A small network was shown many inputs. Here are its activations along a few directions, one row for each input.
Each table varies a few parts of the input and shows all the possible inputs, shuffled.
Descriptions start from the smaller parts, as in this example, which fits no table here: line(4) and (point or (values(2) and ring(5)) or ring(11)).
Shared parts are said once, and a part with two or three values counts as separate values.
In the rows, 128 means zero.

Other details of the inputs shift rows strongly along two fixed directions, in all tables alike. That doesn't count.
These rows show it; all are for the same input, with only those details redrawn:
[106 133  91 153 157 129 116 131 112 127 139 130  94]
[123 138 105  86 165  93 113 115  79 115 200  72  74]
[133 135 139 134 136 133 142 135 135 126 121 147 123]
[ 93 131  72 167 163 132 106 132 108 129 139 130  85]
[137 140 127  70 159  91 124 114  84 113 199  72  84]
[181 144 199  28 132  88 161 116 109 107 188  83 121]
[143 135 156 128 129 135 151 136 143 125 113 154 134]

Rows:
row 1: [115 114 121 120 111 135 127 125 127 122 123 147 164]
row 2: [135 135 168 197  74 104 129 144 168 163 100 143 124]
row 3: [126 121 110 139 130 144 107 125 132 135 111 115 130]
row 4: [149 132 175 201  56 118 127 146 189 169  73 146 156]
row 5: [137 122 137 126  97 161 149 125 165 130  87 164 178]
row 6: [145 141 138  52 154  86 133 111  84 110 208  68  89]
row 7: [133 135 139 134 136 133 142 135 135 126 121 147 123]
row 8: [106 120  71 144 153 132  79 120 105 135 139  84  96]
row 9: [148 122 196 107  95 135 177 136 158 117  98 188 191]
row 10: [150 118 186 114  86 148 158 136 162 124  82 179 204]
row 11: [ 88 117 100 171 136 139 120 135 123 126 110 170 135]
row 12: [142 128 162  70 148  82 115 122  84 109 181  75 106]
row 13: [129 122 114 125 128 140 111 122 129 133 120 110 132]
row 14: [172 143 186  20 125  91 173 111 111 104 197  92 131]
row 15: [110 132  96 156 159 127 110 134 112 128 134 126  89]
row 16: [160 138 150  70 125 123 155 114 127 118 153 103 130]
row 17: [147 134 126 100 146 120 123 120 113 125 152  86  99]
row 18: [126 135  93 100 150 121 120 111 102 123 168  85  94]
row 19: [122 129  92 151 156 136 106 128 118 134 127 107  90]
row 20: [141 123 143 128  99 160 146 126 164 132  83 160 176]
row 21: [137 134 146 104 123 131 165 127 139 117 137 153 142]
row 22: [116 131  84 145 151 139 113 123 118 132 132 113  97]
row 23: [132 123 122 124 118 146 125 122 140 132 110 127 147]
row 24: [131 118 149 112 108 132 131 129 132 123 116 142 169]
row 25: [168 127 182  86  92 145 160 122 162 127 100 140 182]
row 26: [172 143 184  41 139  88 150 118 102 110 189  78 110]
row 27: [145 134 136 111 120 146 156 123 147 124 118 140 142]
row 28: [100 131  85 148 150 134 128 128 118 125 142 142 106]
row 29: [142 118 175 129  97 146 142 139 155 128  81 167 188]
row 30: [ 81 119  35 147 148 139  86 111 102 131 149 102 102]
row 31: [134 137 107 182  92 100  97 124 151 171 130  73  96]
row 32: [109 119 134 167 132 137 123 143 132 127  95 167 140]
row 33: [160 150 173 155  84  91 142 138 162 162 133 109  99]
row 34: [ 87 116  97 169 134 139 122 134 123 126 112 171 137]
row 35: [148 134 142 124 123 147 150 128 149 129 106 142 139]
row 36: [ 99 113 102 172 128 147 100 138 127 133  95 150 145]
row 37: [139 135 150 125 127 136 156 134 143 124 118 158 138]
row 38: [146 122 142 125 124 139 116 129 140 134 105 112 139]
row 39: [105 131  70 134 142 143 126 117 121 124 142 123 109]
row 40: [168 138 159  71 133 116 143 117 121 121 154  87 117]
row 41: [128 134 100 100 138 130 136 113 117 120 157 106 112]
row 42: [107 114 117 158 116 148 115 136 136 131  94 160 160]
row 43: [ 91 111  88 164 121 149 110 131 128 129 105 162 154]
row 44: [ 91 119  96 154 151 120 102 131  99 124 138 131 109]
row 45: [ 88 119  91 150 148 121 107 128 100 122 142 135 114]
row 46: [115 133 110 139 141 135 138 131 127 125 133 147 118]
row 47: [140 118 163 121 116 129 119 137 131 125 107 130 157]
row 48: [ 97 120  62 153 145 143  88 119 113 136 129 106 109]
row 49: [139 134 147 139 141 130 133 140 135 127 114 141 115]
row 50: [112 113 126 179 125 149 101 148 139 135  77 155 149]
row 51: [ 98 117 109 134 131 126 132 127 117 118 137 156 139]
row 52: [188 125 237  52  92 113 158 130 142 115 120 121 189]
row 53: [105 119 128 163 129 138 128 140 132 126  99 172 145]
row 54: [112 121 131 148 141 122 113 137 115 123 119 139 123]
row 55: [144 146 121 181  94 106 121 133 161 171 122  93  88]
Changing only one part turns row 6 into row 53. The same change can be made to row 21. Which row results? -> row 51
Changing only one part turns row 8 into row 47. The same change can be made to row 31. Which row results? -> row 4
What do these inputs look like to the network? -> ring(5) and (point or line(10))
Change only the line(10) part in row 38. List by row number the other rows that result. -> row 3, row 5, row 8, row 13, row 20, row 23, row 25, row 30, row 48
Change only the ring(5) part in row 50. List by row number the other rows that result. -> row 12, row 19, row 38, row 49
Change only the line(10) part in row 18. List by row number the other rows that result. -> row 16, row 17, row 19, row 22, row 27, row 35, row 39, row 40, row 41

Rows:
row 56: [ 73 112  57 214 139 156  82 138 128 142  89 155 123]
row 57: [122 125 125 214  96 194 159 150 203 149  24 228 178]
row 58: [103 124  97 104 145  98 103 117  82 117 184  92 105]
row 59: [ 82 123  70 244 149 194 128 153 164 139  40 225 131]
row 60: [130 127 113  87 141 103 101 113  93 123 176  64 104]
row 61: [134 125 144  73 119  92 120 114  99 119 178  84 132]
row 62: [117 137  88  98 157 114 125 113  97 118 183  93  87]
row 63: [143 124 146  74 124  99 112 114 102 121 168  73 129]
row 64: [169 141 185  76 117 130 183 125 150 115 131 146 151]
row 65: [153 130 197  77 116 115 173 130 131 107 136 155 161]
row 66: [117 136  87  99 154 114 123 112  98 120 182  90  88]
row 67: [151 128 186  84 107 115 158 129 132 115 134 143 164]
row 68: [126 123 130  91 118  98 112 114 103 123 168  88 131]
row 69: [ 58 116   4 236 154 165  64 132 121 151  95 134  89]
row 70: [190 155 206 119  80  96 165 132 173 152 130 108 115]
row 71: [133 133 115  97 148 119 123 118 105 120 161  94 105]
row 72: [ 77 121  64 204 165 161 109 143 124 129  93 178 107]
row 73: [163 136 163  73 126 119 146 119 125 119 147 102 133]
row 74: [145 131 164 153 120 169 169 145 174 127  62 200 165]
row 75: [ 42 113  16 232 179 158  77 142 103 133 106 170  87]
row 76: [164 142 196 196  84 128 152 156 194 163  61 165 138]
row 77: [ 43 111  11 237 167 158  65 140 107 140 102 157  93]
row 78: [134 121 169 158 115 161 157 149 165 126  62 205 175]
row 79: [145 122 167 160  99 164 149 146 178 137  54 186 180]
row 80: [142 133 144  69 153 106 134 119  95 108 174  96 109]
row 81: [147 138 129  69 133 108 140 111 111 120 179  84 111]
row 82: [147 142 156 133 119  71 113 131 117 147 168  69  80]
row 83: [149 127 153 156  86 165 159 135 188 144  63 176 176]
row 84: [122 127 134  85 137 100 128 119  94 112 176 107 121]
row 85: [139 127 147  70 141 101 124 118  95 112 174  91 121]
row 86: [175 143 216 124  81  78 154 139 155 144 136 113 130]
row 87: [132 135 112  88 156 113 121 115  96 116 173  86  96]
row 88: [161 129 200  78 124 124 168 132 134 108 125 152 160]
row 89: [117 122 112  90 125  90  98 109  90 124 184  69 117]
row 90: [143 123 146  75 120  99 109 112 104 123 166  70 131]
row 91: [ 84 117  47 169 148 130  69 121 101 139 138  91  93]
row 92: [128 119 161 161  91 151 148 143 168 134  69 193 186]
row 93: [128 129 146  70 141  95 137 118  90 105 184 106 119]
row 94: [ 88 117  68 249 121 194 109 149 175 154  30 200 145]
row 95: [ 57 119   6 234 164 167  73 135 118 145  99 145  85]
row 96: [ 90 133  59 150 167 136 118 122 107 123 152 129  84]
row 97: [195 130 241  84  83 143 185 139 181 123  77 168 202]
row 98: [160 138 163  71 136 120 153 121 121 113 151 111 128]
row 99: [145 124 149 115 112 131 125 126 138 131 115 117 148]
row 100: [126 131 116  83 161 104 117 117  85 111 181  86  95]
row 101: [148 128 153 155  89 165 162 136 187 142  64 180 175]
row 102: [148 129 153 154  92 166 164 137 186 140  65 184 173]
row 103: [192 132 241  83  93 143 192 141 176 118  80 178 197]
row 104: [132 128 127 106 139 121 121 125 112 122 145 109 121]
row 105: [165 134 164  74 118 119 142 118 129 123 145  95 137]
row 106: [117 123 113 109 143 112 105 121  98 121 159  97 115]
row 107: [170 147 193 193  82 134 156 152 200 165  60 162 133]
row 108: [ 75 119  55 162 169 128  85 128  87 124 149 120  89]
row 109: [124 127  89 107 139 113  94 109 100 132 166  61  97]
row 110: [ 68 120  55 159 163 120  94 127  85 121 159 128  92]
row 111: [ 83 122  52 162 168 132  86 127  94 128 145 113  85]
row 112: [148 129 135 112 102 132 139 118 148 137 123 114 142]
row 113: [123 123 119 102 138 109 105 119  99 122 161  91 118]
row 114: [127 124 141 100 120 109 128 123 112 120 152 118 140]
row 115: [172 139 184  77 106 130 176 123 154 121 128 137 156]
What do these inputs look like to the network? -> line(5) and (point or line(11))
Changing only the line(5) part turns row 69 into row 68. The same change can be made to row 94. Which row results? -> row 61
Changing only the line(5) part turns row 103 into row 66. The same change can be made to row 76. Which row results? -> row 70
A walk changes only the line(11) part. It starts at row 112 and steps to row 83. List the rest of the walk in order. -> row 101, row 102, row 57, row 81, row 115, row 66, row 62, row 64, row 96
Which other rows agree with row 113 in the line(5) part? List them by row number. -> row 56, row 63, row 75, row 77, row 78, row 82, row 85, row 88, row 90, row 106, row 108

Rows:
row 116: [ 93 119  74 102 155 116  77 112  71 116 179  77  96]
row 117: [108 124 120 184 118 123 117 131 142 144 103 142 113]
row 118: [ 72 115  52 141 176 112  97 121  72 116 170 107  86]
row 119: [187 140 199  62  97  98 169 112 141 127 151  89 127]
row 120: [155 123 189  55 101 111 144 115 118 114 145 119 168]
row 121: [114 124 125 207 117 151 122 143 161 151  67 167 126]
row 122: [152 123 157 162  82 160 155 142 190 145  64 174 185]
row 123: [ 67 114  33 170 186 134  85 127  81 117 148 119  82]
row 124: [148 132 151  63 141 118 164 111 116 108 160 111 134]
row 125: [155 130 177 180  94 161 159 146 192 151  40 186 160]
row 126: [ 81 114  64 187 129 173 106 129 143 139  85 174 137]
row 127: [142 126 142 115 115 116 115 130 126 131 137  98 143]
row 128: [110 118 115 194 103 143 114 142 155 144  82 163 162]
row 129: [180 142 221 107 103 136 179 149 171 125  99 176 166]
row 130: [173 155 178  47 126  97 167 119 118 114 188  93 111]
row 131: [164 145 189  52 125  81 154 126 110 114 189  99 117]
row 132: [147 129 134 110 117 121 119 128 131 134 134  96 140]
row 133: [ 96 119  78 183 158 166 123 136 134 124  88 174 128]
row 134: [104 121  85 119 144 137  94 118 105 123 139 112 117]
row 135: [112 144  76 119 173 107 100 123  84 123 192  84  61]
What do these inputs look like to the network? -> line(4) and ring(5)
Change only the line(4) part in row 126. List by row number the other rows that result. -> row 116, row 120, row 134
